Look-ups in named tables: a row name and a column name give one cell, copied from the table.

Vifivot =
fields: Vefaso, Nimoz, Zif
Dev: [144, 131, 50]
Fipipov: [70, 124, 125]
Mugeb: [128, 196, 186]

Fipipov, Nimoz -> 124
Dev, Zif -> 50
Mugeb, Nimoz -> 196
Fipipov, Vefaso -> 70
Dev, Vefaso -> 144
Fipipov, Zif -> 125
Mugeb, Zif -> 186
Dev, Nimoz -> 131
Mugeb, Vefaso -> 128

Duf
|  | Fel | Dag |
|---|---|---|
| Buri | -5914 | -3701 |
| Mivif | -3516 | -4665 |
| Gagever | -4512 | -3193 |
| Rov | -4879 | 8857 |
| Munune | 932 | -2170 |
| Gotizu | -1816 | 4604 |
| Nug | -6410 | -3600 |
| Vilab | -2552 | 1342 |
| Tez | 3576 | -3682 |

What is the Dag of Vilab in Duf? 1342
What is the Dag of Gotizu in Duf? 4604
What is the Fel of Rov in Duf? -4879
What is the Dag of Rov in Duf? 8857
What is the Fel of Mivif in Duf? -3516
What is the Fel of Vilab in Duf? -2552
What is the Dag of Munune in Duf? -2170
What is the Fel of Munune in Duf? 932
What is the Fel of Gotizu in Duf? -1816
What is the Dag of Nug in Duf? -3600
What is the Fel of Gagever in Duf? -4512
What is the Dag of Tez in Duf? -3682
What is the Dag of Buri in Duf? -3701
What is the Fel of Tez in Duf? 3576
What is the Dag of Gagever in Duf? -3193
What is the Fel of Buri in Duf? -5914
What is the Fel of Nug in Duf? -6410
What is the Dag of Mivif in Duf? -4665

Table Ditekop
         Tal  Metebo    Peg  Sokud
Luzot   46.0    31.4  -12.1   37.8
Mapu    25.1    23.8  -67.1   53.1
Vab     52.9    34.3   -0.2   55.7
Lilanu  46.0     9.9  -34.7   56.1
Durom   25.1    50.6   43.3   22.1
Tif     34.2    35.9  -36.9   79.5
Mida    34.2    22.8   59.8   14.4
Gof     34.2   -79.3   57.8  -33.9
Dini    25.1    42.7   12.2   18.5
Pebi    46.0   -63.6  -24.5  -18.2
Rasigi  46.0    15.8   47.5   -1.7

Dini, Tal -> 25.1
Tif, Sokud -> 79.5
Rasigi, Metebo -> 15.8
Lilanu, Sokud -> 56.1
Tif, Peg -> -36.9
Vab, Sokud -> 55.7
Luzot, Peg -> -12.1
Mapu, Tal -> 25.1
Gof, Tal -> 34.2
Mapu, Metebo -> 23.8
Mida, Metebo -> 22.8
Pebi, Peg -> -24.5
Lilanu, Metebo -> 9.9
Dini, Peg -> 12.2
Mida, Peg -> 59.8
Luzot, Sokud -> 37.8
Vab, Metebo -> 34.3
Rasigi, Sokud -> -1.7
Pebi, Metebo -> -63.6
Vab, Peg -> -0.2

Table Dusi
,Lis,Vub,Vem,Munase
Ros,50,139,42,124
Fatup,53,108,49,103
Nili,150,81,157,89
Petu,158,128,167,124
Pimutos,122,112,116,113
Niv,82,99,77,101
Nirelug,129,93,127,103
Zel,123,99,131,95
Pirokos,68,84,67,82
Muf,213,67,230,90
Vubebu,33,140,16,119
Gusonu,102,119,98,124

Vubebu, Lis -> 33
Ros, Munase -> 124
Vubebu, Vem -> 16
Niv, Lis -> 82
Pimutos, Vub -> 112
Petu, Lis -> 158
Gusonu, Vem -> 98
Muf, Munase -> 90
Petu, Vub -> 128
Zel, Munase -> 95
Pirokos, Vub -> 84
Gusonu, Vub -> 119
Zel, Vem -> 131
Nili, Vub -> 81
Petu, Vem -> 167
Ros, Vem -> 42
Gusonu, Lis -> 102
Fatup, Lis -> 53
Muf, Vub -> 67
Pirokos, Munase -> 82
Row with the largest Vem: Muf

Pegez:
	Tolano	Bul	Tevosuv	Zefe
Turotes	2586	2970	4377	9956
Zamunip	8232	-6566	4231	511
Goz	-246	4460	492	-1966
Kanunez	4183	7590	5728	1043
Feresil	-3135	5049	3061	2659
Ful	-3382	-899	5235	2054
Dil	2172	1009	-1124	-2866
Borub	1042	72	-2077	2734
Dupo	2010	-2681	-2584	-935
Barima	2068	-183	989	2187
Numag	6275	4344	4540	-285

Dil, Tolano -> 2172
Feresil, Bul -> 5049
Zamunip, Tolano -> 8232
Borub, Tolano -> 1042
Barima, Bul -> -183
Turotes, Tevosuv -> 4377
Kanunez, Zefe -> 1043
Ful, Tevosuv -> 5235
Dupo, Tevosuv -> -2584
Dil, Zefe -> -2866
Turotes, Zefe -> 9956
Barima, Tolano -> 2068
Dupo, Zefe -> -935
Feresil, Zefe -> 2659
Turotes, Bul -> 2970
Zamunip, Zefe -> 511
Kanunez, Tolano -> 4183
Ful, Tolano -> -3382

Nes:
	Bef	Bupe	Katumem	Mir
Bovub	8.566	-1.338	-6.727	-0.824
Mivaki	-8.010	1.001	-5.978	-8.313
Pup	-7.703	3.892	-3.131	-6.357
Nef	8.653	-1.003	-7.867	-0.492
Sufun	8.562	-1.257	-7.595	-1.981
Rurime	-8.784	0.670	-3.823	-8.509

What is the Bupe of Nef in Nes?
-1.003
What is the Bef of Pup in Nes?
-7.703
What is the Katumem of Nef in Nes?
-7.867
What is the Bupe of Rurime in Nes?
0.670
What is the Mir of Mivaki in Nes?
-8.313
What is the Katumem of Mivaki in Nes?
-5.978
What is the Katumem of Sufun in Nes?
-7.595
What is the Bef of Mivaki in Nes?
-8.010
What is the Bef of Rurime in Nes?
-8.784
What is the Bupe of Sufun in Nes?
-1.257
What is the Bef of Sufun in Nes?
8.562
What is the Katumem of Pup in Nes?
-3.131
What is the Katumem of Rurime in Nes?
-3.823
What is the Mir of Bovub in Nes?
-0.824
What is the Bupe of Mivaki in Nes?
1.001
What is the Bef of Nef in Nes?
8.653
Which row has the largest Mir? Nef

